Each row below holds a small network's activations on one input, seen along a few directions.
In each table, some parts of the input vary, and every possible input appears once, in random order.
A made-up example of a description, with smaller parts first: values(3) and (point or line(9) or (line(4) and ring(8))).
Shared parts are said once, and a part with two or three values counts as separate values.
In the rows, zero is written as 128.

Other details of the inputs shift rows strongly along three fixed directions, in all tables alike. That doesn't count.
These rows show it; all are for the same input, with only those details redrawn:
[130 133 148 112 131 168 120 122 180 175 111 126 132 120 104]
[126 117 160  73 141 139 116 120 170 150 131 124 130 136 101]
[147 162 105 184 144 160 105 119  71 131 123 123 140 142 109]
[157 156 116 143 152 130  96 108  47 117 135 112 134 165  92]
[118 122 134 121 159 124 108 130  98  87 159 134 138 153 120]
[150 157 129 145 126 179 114 114 146 190  95 117 133 122  95]
[111 117 137 120 156 132 112 134 123  94 157 138 139 144 126]
[125 159  99 221 138 191 116 136 113 138 116 142 146 114 133]

A family of inputs:
x1: [181 148 105 110 123 144 143  89 137 163  87  95 125 139 101]
x2: [ 81 102 134 150 145 115 123 172 134  88 140 142 126 102 135]
x3: [138 133 110 159 148 145 101 133 117 123 124 113 128 122  91]
x4: [150 130 154  82 132 141 104 105 150 175 119 112 127 138  86]
x5: [103 104 146  96 167 111 110 135 112  66 177 140 138 157 128]
x6: [121 128  88 191 116 171 149 123 175 105 142 163 143 104 181]
x7: [130 125 127 114 112 128 166 132 173 151  92 121 120 105 142]
x8: [144 144 134 116  90 145 160 112 165 175 101 138 126 123 154]
x9: [167 139 105 116 133 117 132  86  88 103 140 121 134 165 134]
x10: [163 156  97 171 145 148  94 117  70 137 107  99 128 137  75]
x11: [111 138 129 189 106 155 113 150 136 150 131 155 131  98 145]
x12: [114  87 126  77 139 121 153 124 200  84 146 135 129 126 148]
x13: [161 149 113 127 111  66 135 115  32 102 135 118 118 156 136]
x14: [ 79  88 149 111 165  81 122 171 104  54 162 137 125 128 135]
x15: [156 151 116 132 111  82 147 118  43 117 120 121 123 152 147]
x16: [140 130 150  96 127  86  92 118  61 118 154 125 122 160 104]
x17: [122 139 170  98 109 122 132 146 144 193  91 118 118 114 108]
x18: [ 83  69 120  89 121 102 142 116 184 122 181 109 118 121 163]
x19: [167 158  93 163  97 184 143  90 170 181  92 130 135 113 135]
x20: [119 102 124  91 150  69  75 108  53 124 184  69 109 166  85]
x21: [149 160 133 161 110 142 105 122  83 177 109 126 127 129 113]
x22: [158 137 159  40 103  77 156 107 117 164 101 105 111 153 118]
x23: [101 113 106 155 136 154 162 131 172  73 153 166 147 123 192]
x24: [113 125 112 180 144 149 101 139 119  94 160 149 140 121 135]
x25: [101 105 104 142 151 141 166 141 166  57 145 147 141 125 174]
x26: [140 166 121 185 121 142 110 132  56 145 119 132 133 137 124]
x27: [147 110 145  46 120  74 145 114 145 127 120 103 106 136 107]
x28: [128 117 141  74 124 105 166 128 161 129 104 115 116 128 131]
x29: [137 161  93 207  88 142 159 136 103 148  95 144 130 102 172]
x30: [105 105 132 120 117 105 154 133 134  78 165 166 136 135 196]
x31: [ 98 123 144 140 136 141 137 165 159 145 100 126 123  98 118]
x32: [106 135 151 158  93 148 131 164 180 195  96 140 122  74 132]
x33: [138 121 151  71 150 134 117 124 157 153 108  98 122 137  72]
x34: [ 68  99 158 138 134 101 132 181 127  91 154 159 131 108 168]
x35: [125 106 138  77 116 104 158 128 177 128 112 122 115 115 133]
x36: [129 109 156  73 133 134 104 115 174 149 139 127 128 130  98]
x37: [137 118  96 138 136 132 143 119 148  86 136 127 131 128 140]
x38: [140 134 110 149 163 129 102 130  73 101 131 108 132 145  95]
x39: [106 120 129 155 139 115 115 161 116 111 128 126 120 106 114]
x40: [132 130 128 126  84 145 153 116 183 163 115 152 128 109 165]
x41: [ 94 132 128 191 118 125 123 170 100 117 130 152 131 101 153]
x42: [156 128 144  75  90 105 139 100 151 157 128 131 117 137 135]
Q: What is each input in this table made of?
A: values(2) and (point or (line(4) and ring(5)))
Q: The inputs of x20 and x18 match in every part but the values(2) part. If x26 is changed in the same way as x20 into x18, which row does it become?
A: x8
Q: The inputs of x7 and x14 match in every part but the values(2) part. If x13 is changed in the same way as x7 into x14, which row does it become?
A: x32
Q: Start at x31 and move only the ring(5) part, one step at a time. The first step leads to x17. Which rows follow, in order?
A: x26, x5, x33
Q: Which other rows does x9 become when the line(4) part takes its other values? List them by row number.
A: x6, x19, x23

A family of inputs:
x43: [148 139 133 124 124  94 112 129  71 127 119 114 119 140 102]
x44: [135 135  87 191 114 129 138 122  96  97 138 146 134 122 167]
x45: [ 92  89 159  75 134 143 136 131 220 112 165 159 141 124 154]
x46: [108 105 151  99 156 128  93 126 133 117 168 125 132 146 109]
x47: [ 90  87 150  95 139 137 111 126 182 114 179 143 136 131 145]
x48: [ 81  76 137  93 168 113 151 156 174  47 163 142 135 130 158]
x49: [135 119 172  55 128 156 121 115 215 189 114 123 129 126  92]
x50: [144 122 143  95 123 156 129 118 208 175 101 117 124 110  98]
x51: [179 146 143  66 107 148 137  84 177 187  92 113 124 140  95]
x52: [117 115 144 104 135 140 141 144 176 151  94 117 124 106 112]
x53: [133 161  86 226 136 164 114 144  78 137  99 115 128 108 109]
x54: [139 133 127 118 104 135 155 114 158 134 120 150 130 125 158]
x55: [127 126 108 142 116 169 142 119 192 160 112 119 127 105 129]
x56: [150 173 113 190  97 152 137 128  94 164  95 142 133 118 149]
x57: [155 167 103 187  98 167 130 108 109 174 109 139 137 123 142]
x58: [124 138 106 171 155 124 125 142  77  91 122 123 131 128 121]
x59: [ 84  90 128 118 164 127 149 152 177  58 159 146 137 121 157]
x60: [141 148 114 153 133 100 113 133  44 123 120 100 116 143 100]
x61: [146 117 122  80 124  83 130 101  98 115 145 103 113 156 118]
x62: [127 111 118 102 123 105 159 120 134 107 130 125 125 135 156]
x63: [134 143 121 175 117 176 123 142 167 180  81 129 129  85 109]
x64: [ 91 126 134 172 127 137 146 168 137  90 132 170 137 107 170]
x65: [124 112 159  67  95 117 149 128 205 193 103 111 107 103 120]
x66: [160 150  92 147 121 110 143  99  71 119 120 112 125 147 136]
x67: [135 119 140  82 124  94 132 110 107  92 156 144 130 161 151]
x68: [144 148 122 147 142 155 118 121 115 125 121 134 139 141 118]
x69: [119 110 141  86 119  92 158 137 139 119 124 123 119 127 150]
x70: [176 131 127  52 131 109 136  84 122 149 107  83 119 162  88]
x71: [144 173 118 191 117 146 119 137  67 148  99 135 134 127 125]
x72: [123 146 109 176 134 115 136 145  73 109 115 123 128 125 134]
x73: [174 146 138  96  96 100 127 105 107 181  98 104 111 134 101]
x74: [165 154 135 115 137 122 111 117  79 134 105 116 125 148  84]
x75: [155 149 154  99 131 138 100 116 115 180 104 111 126 138  73]
x76: [ 97 106 109 160 119 175 139 137 222 137 135 143 136  86 156]
x77: [125 140 141 144 133 156 118 141 137 142 107 142 134 117 117]
x78: [125 156 117 203 100 160 114 134 105 184 119 133 130 106 143]
x79: [143 120 118 103 163  96  95 114  74  87 159  99 124 163  88]
x80: [118 126 122 153 139 140 106 144 128 137 121 118 125 108 102]
x81: [ 85 108 121 151 126 110 164 159 147  82 145 154 131 106 189]
x82: [126 134  95 176 153 145 121 133 104 100 135 116 130 131 119]
x83: [105  96 102 148 156 103 127 134 100  15 193 154 142 146 171]
x84: [145 144 141 114 103 116 147 124 127 143 112 139 124 128 142]
x85: [ 96 129 132 173 111 145 142 156 146 125 142 168 139 104 180]
x86: [134 141  90 174 127 165 151 117 152 129 112 127 137 113 146]
x87: [104 116 157 101 147  85 111 148  78  80 169 143 132 154 130]
x88: [159 136 129  94 163  95 112 107  56  66 153 120 130 182 101]
x89: [ 75  89 169 101 151 131  99 156 169 121 162 142 130 115 122]
x90: [125 121 132 116 108 105 129 132 135 148 130 119 116 115 130]
x91: [136 132 138 110 122 103 108 131 104 157 117 101 114 128  90]
x92: [163 115 137  38 120  66 112  85 100 137 146  91 109 166  92]
x93: [ 83 128 136 193 122 159 111 163 135 150 137 148 135  96 147]
x94: [125 130 139 117 121 119 147 142 135 153  94 113 120 117 121]
x95: [109 102 138 105 134  95 105 116  94  96 187 136 129 156 147]
x96: [133 139 116 148 126 163 133 117 146 122 129 149 143 131 149]
Q: What is each input in this table made of?
A: ring(6) and line(9)
Q: The inputs of x69 and x70 match in every part but the ring(6) part. If x78 is changed in the same way as x69 into x70, which row does it become?
A: x47
Q: The inputs of x54 and x88 match in every part but the ring(6) part. If x61 is changed in the same way as x54 into x88, which row does it become?
A: x82
Q: Which other rows does x87 become when the ring(6) part takes its other values? List them by row number.
A: x45, x49, x57, x75, x85
Q: Which other rows does x52 become when the line(9) part takes its other values? List them by row number.
A: x53, x58, x63, x74, x75, x77, x80, x89

A family of inputs:
x97: [147 136 145 102 116 143 131 117 154 160 106 132 130 132 120]
x98: [141 130 166  66 121  90 125 121 114 151 125 119 119 143 110]
x99: [ 82 108 125 161 132 118 144 159 122  84 159 154 133 116 185]
x100: [162 144 125 133  98 125 136 117 124 151  99 134 123 119 131]
x101: [172 139 137  89 148 108  97 108  78 129 121 101 124 161  66]
x102: [126 125 170  71  96 108 139 132 170 182 104 128 115 113 116]
x103: [145 158  81 199 137 149 128 114  60 117 126 115 137 143 139]
x104: [133  97 144  54 107  79 151 113 162 125 137 120 113 132 144]
x105: [133 130 121 132 124 169 139 121 195 151 107 127 132 109 122]
x106: [ 96 105 111 159 143 150 140 148 170 106 142 135 136 106 151]
x107: [150 154 155 105  98 146 130 121 156 220  79 114 123 117 102]
x108: [151 139 118 118 113 126 145 104 130 157 114 113 124 133 135]
x109: [140 124 122 105 145 114 123 111 113 121 135 102 124 148 108]
x110: [181 172  85 165 125 132 125  94  49 120 118 113 135 162 121]
x111: [150 161 118 153  87 140 137 118 116 205  81 110 115 112 116]
x112: [175 151  96 139 145 124 109 101  66 113 124 100 129 156  86]
x113: [110 116 144 129 139 157 129 145 186 125 123 148 136 110 130]
x114: [122 106 161  92 126  72  63 128  86  92 207 141 118 157 106]
x115: [ 84 110 158 120 141 137 128 160 168 121 137 146 133 111 136]
x116: [117 146  96 220 150 165 120 146  85  82 135 155 146 124 147]
x117: [114 136  93 192 135 164 147 134 137  89 141 158 144 119 171]
x118: [184 168 105 132  89 129 139  86 101 201  79  93 115 134 104]
x119: [126 115 130  96 139 135 138 117 160 107 142 132 134 140 135]
x120: [109 141 103 216 138 180 132 151 122  99 128 163 149 110 165]
x121: [ 68  92 139 151 149 115 121 183 151  70 155 156 130  95 146]
x122: [ 92  97 128 145 141 177  85 113 173 128 185 156 149 123 144]
x123: [155 136 136  88 154  88 108 107  47  80 152 123 129 183 105]
x124: [ 76  94 156 121 148 126 125 173 172 101 149 149 134 103 137]
x125: [157 139 144  92 102 120 133 110 139 164 101 128 120 130 112]
x126: [ 98  88 156  75 153  95 117 148 141 106 157 115 122 133 112]
x127: [112 109 149  83 153  94 114 131  96 106 153 109 121 154 109]
x128: [123 130 140 122 127 143 123 131 150 175 106 107 122 116 105]
x129: [141 142 116 140 123 175 138 114 178 161 103 125 133 114 118]
x130: [116 127 125 155 116 159 124 148 178 185  88 114 117  81 107]
x131: [118 138 152 135 118 166 127 145 188 193  89 126 126  93 107]
x132: [106 107 153  84 141 107 124 134 123 120 147 117 124 144 125]
x133: [131 117 151  64 132  78 121 119  87 120 146 107 119 165 117]
x134: [114 145 137 156 122 152 132 145 137 156 111 141 133 110 135]
x135: [104 112 122 131 142 142 140 132 160 116 140 129 132 123 143]
x136: [143 112 110 104 132  63 137 114  68  37 171 138 126 161 157]
x137: [116 125 157  98 138 118 119 138 120 130 132 126 129 138 117]
x138: [132 144 106 159 122 157 145 117 138 151 115 124 132 124 143]
x139: [146 141 121 137  97 107 135 124  96 158 106 115 115 121 132]
x140: [101  95 143  83 119 128 157 130 207 132 138 136 130 119 163]
x141: [132 101 146  49 133  91 145 111 158  91 157 135 126 150 143]
x142: [107 122 129 158 114 101 138 157 105  95 140 156 128 112 167]
x143: [154 151 100 181 140 140 103 130  78 115 107 123 128 124  97]
x144: [129 144  78 206 119 134 147 128  85  72 141 154 139 127 175]
x145: [163 165 106 178 122 141 126 116  71 131 111 135 134 136 132]
x146: [155 133 107 121 136 110 113 110  98 134 116  91 114 137  86]
x147: [110  99 121 117 138 132 133 139 191  96 136 137 126 104 129]
x148: [109 138 116 172 133 138 130 141  97 123 133 133 131 128 146]
Q: What is each input in this table made of?
A: values(2) or (ring(5) and line(10))
Q: Which other rows belong to the same alternative as x114? List them by row number.
A: x122
Q: Start at x136 and move only the line(10) part, one step at a time. The first step leads to x144. Which rows follow, in order?
A: x141, x110, x117, x119, x129, x105, x112, x147

A family of inputs:
x149: [130 131 124 126 126 154 138 125 167 164 102 114 128 114 114]
x150: [128 137 112 170 126 148 116 127 115 140 128 126 132 121 128]
x151: [121 114 129 109 134 100 121 121 106 101 160 127 127 145 134]
x152: [142 142 122 141 100 150 132 115 155 182 104 124 124 111 129]
x153: [124 139  90 183 135 133 143 129  90  96 132 130 135 130 154]
x154: [105  97 161  85 132 139 118 142 210 148 134 132 125 106 113]
x155: [158 148 115 137 106 128 126 109 111 156 115 117 123 131 121]
x156: [129 134 140 116 111 155 137 119 176 179 110 131 130 116 131]
x157: [109 118 125 137 133 114 139 137 113  75 161 154 137 138 169]
x158: [132 136 140 115 107 152 139 120 177 178 108 133 128 115 135]
x159: [123 109 157  71 117 111 146 127 177 120 135 148 127 130 145]
x160: [156 127 140  78 108 103 127 104 128 150 123 118 118 139 115]
x161: [126 147 121 182 129 181 117 140 147 154 104 140 137 105 118]
x162: [130 144 102 186 136 167 128 139 133 137 104 125 134 107 121]
x163: [111 102 122 110 133  97 154 136 130  66 152 146 129 133 169]
x164: [120 152 111 194 122 128 135 157  81 137  99 123 124 107 133]
x165: [134 119 156  71 136 115 116 113 133 140 137 118 127 149 108]
x166: [147 148 130 141 136 151 106 123 114 154 113 120 131 132  96]
x167: [100 110 107 152 148 116 140 143 106  63 158 138 134 136 163]
x168: [117 116 126 114 121 128 155 129 168 125 124 132 126 117 152]
x169: [119 127 101 171 122 131 161 143 137  85 126 154 134 111 174]
x170: [118 118 135 130 140 134 106 137 141 118 137 132 130 121 108]
x171: [149 141 110 138 151 117 115 118  71 109 126 104 126 149 100]
x172: [139 124 137  91 127  95 130 114  98 100 146 136 129 155 138]
x173: [101 108 141 113 138 124 130 136 140  99 158 144 134 137 151]
x174: [125 106 144  78 136  93 114 118 115 108 160 119 121 152 119]
x175: [116 131 112 179 138 150 112 140 120 118 137 136 133 114 129]
x176: [159 141 123 110 147 115 110 113  85 123 113 100 122 150  78]
x177: [146 127 129  95 137 112 127 110 110 132 122 102 123 148 105]
x178: [158 154 130 119 131 139 109 106  97 167 112 105 128 147  89]
x179: [111 104 131 116 127  96 138 138 132  68 162 155 129 130 162]
x180: [158 139 134  98 128 122 103 105 108 167 120  96 121 145  81]
x181: [ 77 108 172 117 117 132 139 172 188 151 121 153 126  91 149]
x182: [134 151  85 204 114 155 155 132 119 122 109 137 135 110 163]
x183: [140 144 137 130 126  81 101 136  36 132 127 107 114 144  97]
x184: [115 116 153 102 136 144 122 133 172 144 131 133 130 122 117]
Q: The inputs of x157 and x182 match in every part but one. If x161 is changed in the same way as x157 into x182, which row does it become?
A: x176
Q: What is each input in this table made of?
A: values(3) and (point or line(11))
Q: Which other rows does x155 become when the line(11) part takes its other values? List them by row number.
A: x150, x151, x152, x154, x160, x170, x174, x175, x179, x180
